Each row below holds a small network's activations on one record, seen along a few directions.
Here are examples, each followed by its value of one field, Puti.
Records without Puti are marked missing.
The largest differences between rows may come from other fields.
In the rows, 500 means zero.
Strong random noise was added to every row along 3 fixed directions; ignore it. To show where, here is one row again and again, with new noise each time:
[447 629 584 617 672 774 492 648 300 752 560 323 534 699 459 559 672 619
 656 529 423 497]
[279 227 514 516 381 515 620 480 322 426 760 814 456 711 831 453 396 577
 293 397 418 479]
[431 396 525 546 496 625 451 434 302 718 582 539 432 605 631 433 618 370
 498 341 606 395]
[444 483 565 533 505 584 500 519 369 615 562 518 492 584 570 495 554 483
 520 440 518 451]
[500 517 576 508 485 535 461 484 412 629 494 488 489 496 520 485 564 398
 547 421 590 424]

[528 404 402 479 449 554 401 542 470 519 736 405 441 651 352 420 661 555
 482 442 641 546] => d3
[441 634 592 591 666 724 602 644 392 611 563 434 535 680 514 568 587 629
 584 581 347 550] => d6
[498 302 470 445 380 393 610 574 694 193 759 624 511 389 618 558 199 721
 289 639 304 683] => d9
[589 558 558 338 284 228 445 471 592 390 398 586 496 371 358 389 467 357
 503 392 756 434] => d17
[397 411 467 527 526 571 566 552 424 445 700 605 429 653 625 543 484 646
 408 464 453 508] => d11
[524 318 431 403 307 338 427 552 524 325 809 562 496 663 382 398 474 648
 361 465 690 583] => d13
[397 285 481 431 264 370 516 290 503 453 498 811 440 371 759 403 424 223
 332 318 605 429] => d16
[606 417 434 485 499 481 431 562 571 494 627 418 510 346 499 552 402 578
 435 580 461 633] => d2
[662 768 589 449 498 327 504 616 727 375 367 363 562 235 256 633 409 570
 637 646 538 531] => d1
[443 578 535 556 554 653 492 524 422 668 455 465 518 540 532 506 609 445
 594 485 436 517] => d16
[477 294 388 452 393 498 409 568 454 463 797 509 464 684 407 410 559 616
 439 452 677 592] => d18
[391 373 526 429 327 352 550 558 436 314 713 730 497 701 545 421 452 612
 386 414 569 520] => d14
[382 338 475 556 526 630 491 536 354 582 688 573 441 631 657 465 543 522
 480 457 432 508] => d16
[563 237 390 474 437 478 392 397 546 532 654 565 403 333 649 428 401 385
 350 441 526 525] => d15
[396 304 393 498 506 556 570 590 525 344 837 630 434 604 703 584 365 774
 268 566 271 615] => d11
[533 765 627 577 651 603 534 530 505 622 233 320 545 406 397 583 608 454
 718 571 468 436] => missing
[465 621 505 491 503 507 605 508 529 491 434 547 524 472 559 577 411 495
 498 510 393 527] => d4
[508 499 472 476 364 393 497 331 506 545 410 633 437 408 590 453 460 286
 421 365 667 412] => d5
[485 653 515 537 618 683 436 647 303 701 597 332 528 783 299 484 755 564
 638 469 546 482] => d3
[484 633 609 406 318 311 564 529 542 329 504 616 601 599 392 469 470 549
 471 466 635 529] => d13
[623 449 418 353 281 259 388 546 691 303 601 433 474 349 252 435 439 568
 460 526 666 596] => d17
[569 511 478 518 617 664 466 601 566 562 653 336 524 459 492 594 503 623
 479 642 333 584] => d6
[573 751 625 383 373 330 513 548 618 409 316 502 602 426 274 497 514 419
 634 498 680 546] => d18
[571 465 514 456 399 315 472 372 637 354 396 549 483 345 441 474 458 381
 499 465 640 450] => missing
[516 416 418 635 703 865 379 590 401 803 725 240 411 586 548 514 667 619
 546 552 379 555] => d15
[541 559 600 397 314 296 478 438 504 432 467 616 501 545 415 386 532 345
 499 350 798 430] => d13
[633 627 475 496 531 590 332 651 450 645 607 205 511 686 179 430 757 591
 683 505 693 542] => d8
[534 564 542 476 465 544 463 410 461 672 405 498 500 463 501 439 592 289
 563 375 635 466] => d9
[513 588 555 403 389 368 481 544 481 443 496 521 561 565 340 481 545 488
 543 440 674 466] => d8
[544 642 579 434 433 477 517 466 552 555 350 462 545 364 443 482 499 387
 555 449 567 469] => d7
[478 367 482 488 470 586 448 439 359 678 600 534 412 573 593 369 579 379
 467 329 614 417] => d7
[534 524 473 566 672 738 527 718 524 553 714 264 514 566 439 576 454 821
 540 699 219 685] => d7
[723 522 460 504 563 502 333 482 530 728 484 280 473 306 402 496 562 344
 573 496 647 547] => d2
[496 548 510 458 487 409 603 545 599 379 479 565 490 378 504 565 336 578
 499 560 411 511] => d10
[588 545 384 608 693 780 418 573 501 729 631 199 451 476 415 594 556 602
 568 599 382 573] => d4
[596 524 388 569 661 719 391 510 548 744 553 232 390 359 449 554 599 513
 596 541 458 505] => d10
[480 442 505 505 410 513 481 396 416 646 500 585 463 498 604 414 568 325
 470 337 675 471] => d2
[542 509 586 458 448 413 563 540 601 361 553 553 522 403 507 545 405 521
 456 556 491 512] => d6
[413 491 469 610 606 817 389 559 190 876 640 325 395 841 424 379 856 538
 645 336 667 429] => d17
[400 551 588 398 362 363 613 569 458 341 506 704 601 645 480 498 436 551
 488 473 550 547] => d18
[657 428 356 512 559 570 349 376 603 689 462 333 362 164 476 508 501 330
 526 468 593 463] => d10
[558 348 389 511 456 389 501 441 549 473 628 571 417 402 650 517 343 491
 344 523 470 556] => d5
[491 559 509 478 359 361 546 413 536 469 440 627 488 445 536 494 434 408
 435 436 586 475] => d5
[579 635 532 481 491 415 503 580 595 453 477 451 520 384 370 577 454 562
 550 568 537 515] => d1
[457 360 436 441 344 382 529 545 473 324 632 630 563 643 547 457 428 622
 328 499 466 516] => missing
[525 579 537 441 462 417 502 436 517 508 413 588 451 434 504 501 516 337
 503 381 639 422] => d11
[531 337 412 570 543 661 424 512 469 636 679 434 433 453 590 488 506 542
 425 524 421 561] => d15
[379 474 532 470 416 445 596 642 435 307 730 623 530 725 473 512 492 720
 428 523 442 544] => d3
[533 505 453 530 493 599 384 378 378 823 474 443 363 490 528 418 668 184
 573 286 762 388] => d12
[548 367 505 395 380 350 541 507 687 260 589 619 490 278 555 516 229 533
 363 550 438 628] => d9
[469 360 446 460 397 512 389 375 305 688 602 604 398 679 519 306 685 270
 474 235 823 361] => d8
[617 571 392 545 592 695 335 610 496 786 585 139 427 527 215 492 709 458
 648 495 711 540] => d12
[513 742 545 591 668 706 489 709 392 697 543 265 501 655 363 602 633 630
 692 568 458 547] => d12
[538 369 449 403 316 321 456 336 547 455 514 676 414 326 581 439 390 266
 354 346 689 380] => d4
[350 425 511 516 468 550 530 624 314 485 749 605 490 851 521 433 590 692
 469 433 522 533] => d14
[527 441 366 497 520 570 361 662 474 519 784 315 460 676 285 456 627 720
 539 557 551 649] => d14
[523 530 476 474 420 435 498 360 524 588 401 605 438 388 568 458 506 280
 492 360 647 436] => d1

Which value of Puti does each new row have?
[409 453 453 448 463 550 529 688 434 465 680 464 572 754 338 487 544 690
 486 536 559 620] => d18
[575 704 576 480 473 522 386 461 423 722 360 362 488 532 258 421 768 290
 698 352 837 381] => d8
[752 631 504 400 418 370 295 537 642 523 513 241 516 452 105 411 638 436
 630 475 843 542] => d13
[587 659 614 327 299 146 550 612 691 154 479 596 595 389 273 525 375 544
 488 575 557 536] => d3
[612 723 584 479 517 454 460 336 571 661  93 427 516 248 430 466 609 133
 661 400 664 360] => missing
[491 281 356 511 416 633 323 451 290 716 780 442 377 799 469 301 781 442
 480 282 812 441] => d8
[399 549 504 549 522 688 463 511 267 741 562 490 470 812 482 392 766 462
 577 329 643 468] => d14
[379 415 518 483 403 440 513 591 402 372 688 632 573 788 445 440 533 675
 405 440 547 578] => d14
[526 471 445 470 457 533 417 633 506 487 698 379 531 649 282 469 598 661
 547 523 621 626] => d18
[710 699 522 414 418 284 417 509 743 367 409 377 488 319 206 572 456 506
 543 583 655 522] => d5
[502 529 566 460 373 443 438 416 389 589 512 555 467 639 430 370 657 339
 519 301 833 393] => d13
[567 358 454 412 407 398 459 468 659 399 588 542 485 260 622 530 326 471
 346 554 419 543] => d15
[591 465 446 537 561 592 386 573 593 557 597 326 487 318 445 568 495 555
 541 625 401 605] => d16
[402 434 464 553 485 601 543 430 385 609 575 596 391 573 647 474 527 429
 444 381 542 426] => d4
[474 178 360 448 349 337 573 414 667 250 708 755 366 290 741 489 190 556
 240 509 384 576] => d10
[451 635 499 584 554 604 535 525 387 668 504 469 485 661 493 509 588 526
 550 470 481 516] => d5
[520 665 597 440 410 422 464 522 468 563 383 470 502 527 329 413 618 422
 624 401 693 445] => d17
[428 504 566 416 350 322 581 658 505 237 655 675 563 668 439 478 415 698
 422 520 510 570] => d14
[388 242 327 570 592 735 480 515 389 585 876 540 355 686 745 523 536 669
 322 459 358 552] => d11
